Each row below holds a small network's activations on one input, seen along a few directions.
Each table varies a few parts of the input and shows all the possible inputs, shuffled.
Descriptions start from the smaller parts, as in this example, which fits no table here: line(6) and (point or ring(9) or (values(3) and ring(8))).
Shared parts are said once, and a part with two or three values counts as separate values.

Other details of the inputs vary at random and push rows far along three fixed directions, the same in every table; ignore that.

Table:
R1: [ -8  19   8 -41   3  17  19  -3  29  36  -4 -23]
R2: [ 13   2  -7   9  -9  -7 -24 -16 -30 -27   1  33]
R3: [ -3  11   3  -6 -13 -13 -12  -6 -11  -2 -14  21]
R4: [-32 -43   0   9 -20 -15  -5   7  28   5  -7 -22]
R5: [  4 -18   1  40  -1   0 -18   6 -21 -21   1  -1]
R6: [ 25 -18   1  43  31  42  25  31  17  31  12 -59]
R7: [-26 -47   7  28  -3 -12  -3  10   2 -29  10  -3]
R8: [  6  30  -3 -38  15  12  13  -2  12  21   6   0]
R9: [ -3 -12   4   9 -10  -5 -19  -8 -14 -20   1  13]
R10: [  1   1   0  -2   4  -6  -9  -7 -12 -16   8  10]
R11: [ -2  34  -7 -41   7  -1  28 -10  16  22   5   4]
R12: [ 50  44 -20   3   8   7   3  -8 -22  12  -3  25]
R13: [ 10  16  -5   3 -28 -30 -21 -14 -22 -21 -19  37]
R14: [  4  29  -7 -31  14   4  30  -8  14  21   8   0]
R15: [  6  12  -5   3 -17 -20 -25 -13 -29 -20 -14  41]
R16: [-11 -10   7   8  -5   1  -6   6   2   0 -10  -9]
R17: [-62 -11  26 -60 -35 -39  -8  -5  29  -2 -25  10]
R18: [ 60  32 -23  28  32  36   2 -12 -34   0  28   2]
R19: [  1 -39  -4  45  26  16  11  19   0 -16  25 -20]
R20: [ -1  16   7 -26  -2   8  22  12  32  42 -16 -22]
R21: [-32 -48  17  17   2   4  -4  19  14 -14   9 -36]
Each input here is: point or (line(4) and line(5)).
Q: Which other rows does R15 become when the line(5) part takes its other values? List them by row number.
A: R2, R8, R12, R19

Table:
R22: [ -1  -4  -2   8 -12  -8  -3  -7  -5 -10  -3   3]
R23: [  7  -3  -3  21 -17 -16 -20 -11 -26 -29  -7  22]
R24: [ 10  13  -3  -3  16  21  10   6   6  25   2 -11]
R25: [ -3  -6  -7   7 -12  -9  -3 -10  -2 -11   1   5]
R26: [  4  31  -1 -42   9   3   9 -11   5  10   9   6]
R27: [ 15 -31  -2  49  39  28  17  27  -5 -13  32 -31]
R28: [  8  -3   2  23 -18 -12 -21  -8 -29 -28 -10  20]
R29: [  8  -4  -3  21 -10 -20 -15   0 -20 -23  -6  24]
R30: [-32 -32  17   3   1   2   9   8  16 -12   9 -27]
R31: [ 20  25 -14  -3  13  11   5  -9 -10  14   4  14]
R32: [ -5  -4   8   8 -15 -20 -12   6  -9 -15 -16  15]
R33: [-25 -27   7 -10  -8  -2  -2   7  27   9  -1 -24]
R34: [  9  11 -11  -7  15  17  15  -2  12  25   9  -7]
R35: [ 32  -2 -15  39  23  12   5   9 -16  -4  16  -3]
R36: [ -3  34  -2 -40  12   5  14 -13   1  12   6  19]
R37: [ -3  -7  12  -5   7  20   4  15  19  21  -4 -33]
R38: [ 12  22  -3 -21   4   7  -1  -5   4  18  -4  -2]
R39: [ 15  28  -2  -9  -2   2  -6  -7 -14   7  -9  23]
R40: [-35 -34  10  -4 -17 -20   4  11  26  -1 -10 -11]
R41: [-34  -9  11 -35 -26 -22 -10  -4  21   4 -19   1]
Q: Changing only one part turns R28 into R37. The same change can be made to R22. Which row results?
A: R41
Q: What do these inputs look like to the network?
A: values(4) and (point or line(4))
Q: Which other rows does R38 become when the values(4) part takes its other values? List them by row number.
A: R23, R24, R29
Q: Which other rows does R27 become when the values(4) part takes its other values? List them by row number.
A: R26, R30, R36
